These are the activations of a small neural network, seen along a few directions. Each row is one input.
Each table varies a few parts of the input and shows all the possible inputs, shuffled.
A made-up example of a description, with smaller parts first: ring(8) and (point or ring(9) or (values(2) and line(6))).
Shared parts are said once, and a part with two or three values counts as separate values.

A family of inputs:
x1: 0	-5	4	30	4	-9	15	22	-5	20	-12	-12	0	3
x2: 8	0	-11	-10	13	-15	-2	8	10	-16	2	16	-10	-6
x3: 0	15	6	10	-22	25	-24	6	-40	-17	-8	-44	19	15
x4: -14	-4	-13	-8	-5	-2	0	-11	23	18	-5	18	-5	14
x5: 0	-12	11	27	7	-6	13	19	-7	4	-1	-6	7	-4
x6: -14	-6	6	-18	-5	6	7	-20	16	3	12	12	1	23
x7: -15	18	8	20	-20	12	-24	12	-29	14	-17	-47	29	25
x8: -16	-10	-7	-14	-4	-2	0	-15	17	2	5	24	2	7
x9: 9	6	-6	-17	5	-17	0	2	10	-14	11	15	-13	-25
x10: 4	-13	-4	11	21	-10	2	9	4	25	-16	6	-4	-6
x11: -7	-11	-4	-9	12	-22	-7	8	14	-2	3	23	2	0
x12: 14	-8	-5	5	25	-1	4	1	-3	-3	-7	8	-9	-17
x13: -12	2	1	-10	-7	6	7	-16	23	19	3	5	-6	30
x14: 16	-2	2	-2	17	-4	5	-4	-4	-2	1	8	-11	-34
x15: -12	5	13	11	-22	15	-28	9	-32	-5	-10	-43	36	19
x16: 3	8	-8	-20	-11	1	5	-20	14	-10	13	18	-10	-16
x17: 15	5	14	18	1	0	15	13	-14	-9	5	-9	-8	-25
x18: 0	1	-15	-15	-5	4	3	-17	14	-11	4	18	-9	4
x19: -3	-6	-9	0	10	-23	-7	13	19	14	-6	16	-5	5
x20: 3	23	15	3	-27	25	-22	7	-41	-14	-2	-44	21	-7
x21: 13	-1	5	24	6	3	14	17	-12	-10	-1	-10	-7	-6
x22: 3	5	-5	-18	-5	11	9	-23	11	-9	11	7	-11	18
x23: 4	11	2	-24	-12	9	10	-24	12	-9	23	7	-12	-2
x24: 0	-18	2	6	24	-8	3	4	0	10	-7	14	3	-13
What is each input in this table made of? -> line(4) and (point or line(5))
The inputs of x7 and x3 match in every part but the line(4) part. If x4 is changed in the same way as x7 into x3, which row does it become? -> x18
List by row number the other rows that have the line(4) part in common with x9. -> x14, x16, x17, x20, x23
Which other rows does x12 become when the line(4) part takes its other values? List them by row number. -> x10, x14, x24

A family of inputs:
x25: 3	20	-34	-40	-13	-3	9	-27	36	-24	17	28	-24	1
x26: -6	-22	-18	-18	28	-35	-14	11	26	37	-13	39	-9	-16
x27: -21	-22	9	11	8	-5	28	-7	44	36	8	22	-11	38
x28: -20	-9	-31	-3	12	-27	-3	-10	38	21	-15	35	-4	31
x29: 21	14	-7	-41	8	-16	-10	-15	29	-14	16	35	-28	-42
x30: 2	28	19	46	-9	-19	8	48	-33	-6	-2	-51	19	-6
x31: 12	20	9	7	6	40	-19	-10	-41	17	-25	-53	6	16
x32: 21	8	3	49	-18	21	3	25	-36	13	-24	-41	-6	-22
x33: -16	3	14	-3	-21	35	-22	-34	-38	11	-9	-44	46	5
x34: 0	3	14	13	-22	-7	-31	43	-29	-33	2	-42	28	29
x35: 24	-16	1	-7	32	-5	25	-15	-2	-37	25	34	-24	-49
x36: -30	11	13	-3	-39	28	-41	6	-34	-22	-2	-26	38	22
x37: 3	2	9	-24	-21	12	44	-28	29	-6	34	24	-29	18
x38: 8	-40	0	13	50	-16	22	12	11	5	-12	39	-2	-26
What is each input in this table made of? -> ring(6) or (values(2) and line(4))
List by row number the other inputs of the same sort as x38. -> x25, x26, x27, x28, x29, x35, x37

A family of inputs:
x39: -5	9	9	-2	-24	20	1	-11	-20	-23	10	-17	14	-4
x40: 1	-1	-10	-21	-1	-13	29	-13	52	-2	21	37	-32	14
x41: -11	-18	1	14	3	-6	-17	24	-9	4	-13	-3	19	13
x42: 7	2	12	-7	3	0	-20	15	-25	-29	6	-11	12	-19
x43: -1	-15	-4	-15	7	-15	34	-16	42	-8	25	45	-23	11
x44: 10	-2	7	25	10	-4	8	15	-15	22	-18	-22	2	-8
x45: 1	-13	19	16	7	11	5	5	-16	16	-6	-16	12	1
x46: -19	13	2	5	-19	7	-13	0	0	20	-7	-18	9	28
x47: -2	-5	-8	24	8	-21	-14	33	-8	12	-23	-8	11	3
x48: -2	-17	-20	-37	20	-11	2	-35	37	6	7	56	-13	-13
x49: 3	-20	-1	-7	20	-23	35	-4	37	-4	23	46	-29	-3
x50: 6	0	16	10	-13	15	3	5	-24	-17	8	-14	7	-21
x51: 22	8	-3	24	12	8	7	10	-20	0	-13	-21	-11	-15
x52: 4	29	0	-21	-25	5	-26	-1	-11	-21	8	-20	7	6
x53: 8	-10	-23	-22	36	-24	11	-9	31	11	-3	54	-27	-37
x54: 3	-23	-14	-28	32	-18	6	-22	34	8	4	56	-22	-25
x55: 13	-4	10	13	6	24	6	-1	-23	-6	-5	-15	-2	-5
x56: 17	10	3	23	-7	2	5	16	-21	-8	-1	-21	-2	-29
x57: 6	22	-1	-5	-20	26	-3	-15	-10	0	-3	-21	-8	14
x58: -3	12	5	-17	-11	4	-22	-2	-21	-33	9	-15	20	-2
x59: -22	-1	8	10	-7	8	-7	-4	-6	8	-4	-14	24	24
x60: 2	-5	-27	-42	11	-10	-2	-34	47	11	5	47	-26	-9
x61: -21	-9	-6	3	-8	-2	-18	7	-4	0	-9	-6	25	29
x62: -20	7	-11	-3	-20	-4	-25	9	3	10	-12	-10	12	34
x63: 2	24	3	-6	-37	20	-2	-9	-12	-10	9	-21	0	0
x64: -2	1	5	32	7	-12	-3	25	-9	19	-19	-17	9	-1
x65: -10	-12	16	22	6	4	-5	14	-10	14	-9	-10	16	9
x66: -7	12	5	-1	-17	15	-3	-7	-5	23	-3	-26	4	22
x67: -11	-3	11	4	-4	15	2	-12	-13	13	-1	-21	19	18
x68: 1	6	3	1	-6	27	2	-18	-18	-12	0	-18	5	10
x69: 10	-9	-9	0	24	-29	39	10	37	0	15	45	-32	-16
x70: 19	12	0	9	7	-16	-16	27	-19	-20	0	-18	1	-28
What is each input in this table made of? -> line(4) and (values(2) or line(6))
The inputs of x46 and x65 match in every part but the line(4) part. If x60 is changed in the same way as x46 into x65, which row does it become? -> x54
A walk changes only the line(6) part. It starts at x52 and steps to x63. List the rest of the walk in order. -> x57, x66, x46, x62
Which other rows does x48 become when the values(2) part takes its other values? List them by row number. -> x43

A family of inputs:
x71: -5	3	-18	-3	7	-13	29	-12	43	30	6	26	-31	42
x72: 10	30	-8	-35	-29	24	-4	-21	-8	-36	18	-6	-23	-21
x73: 1	-17	-3	23	24	16	-13	1	-36	25	-36	-14	18	3
x74: 25	-9	18	40	22	-12	18	41	-17	-20	6	-6	-8	-24
x75: -33	-6	13	-21	-31	4	-27	-4	5	12	6	-3	36	44
x76: 11	-16	-8	-15	31	-6	-17	-18	-12	-1	-7	27	-3	-54
x77: -5	-11	-21	-24	7	-23	16	-6	53	18	10	47	-27	-2
x78: -25	-15	1	11	-18	-7	-32	24	-11	-11	-4	-11	31	36
x79: 7	37	-4	-16	-38	28	-4	-34	4	-13	12	-35	-1	18
x80: 5	-18	19	46	-3	3	40	32	-26	9	0	-28	9	-1
x81: -29	-6	5	12	-7	-13	13	-10	33	49	-21	9	6	35
x82: -20	1	-8	-31	1	-33	-23	0	5	-44	19	24	20	-13
x83: -16	-11	-17	38	9	-26	8	36	8	34	-23	2	0	31
x84: -8	-8	-4	-16	6	-26	-41	38	-8	-24	-9	-1	28	7
x85: 16	-6	-13	-29	19	19	4	-41	14	0	-5	25	-15	-30
x86: 30	-8	16	14	11	-19	37	14	-7	-17	25	13	-24	-51
x87: 22	38	-7	-12	-20	-4	-23	-6	-14	-36	7	-15	4	-45
x88: -10	-3	-11	-56	-20	-3	-15	-13	22	-26	21	34	7	13
x89: 18	-2	0	12	51	1	-22	10	-30	7	-34	-6	8	-24
x90: -2	-14	-18	-4	18	-42	2	5	34	3	-8	49	-21	-22
x91: -15	-5	-4	-44	-27	5	-16	-20	18	-10	20	11	9	46
x92: 0	-12	-15	17	33	-48	-14	50	18	26	-19	7	-3	-10
x93: 15	2	17	21	-3	22	57	-17	14	-7	25	-6	-33	16
x94: -11	14	-2	22	-26	26	-19	22	-49	-8	-10	-48	16	5
x95: -1	-8	36	36	-15	24	38	-1	-3	16	12	-18	-1	10
x96: -8	37	12	7	-41	29	-12	-15	-17	12	-1	-50	25	15
x97: -18	-15	13	0	9	23	-9	-31	-11	47	-20	-14	21	4
x98: 10	-4	-1	-11	20	30	7	-46	4	19	-10	6	-9	17
x99: 12	27	1	9	1	6	-32	31	-42	-26	-10	-39	-1	-25
x100: 25	3	12	8	7	13	51	-10	15	-27	30	21	-39	-20
What is each input in this table made of? -> values(5) and ring(6)
Which other rows does x84 become when the values(5) part takes its other values? List them by row number. -> x74, x89, x92, x99
Which other rows does x96 become when the values(5) part takes its other values? List them by row number. -> x75, x81, x95, x97
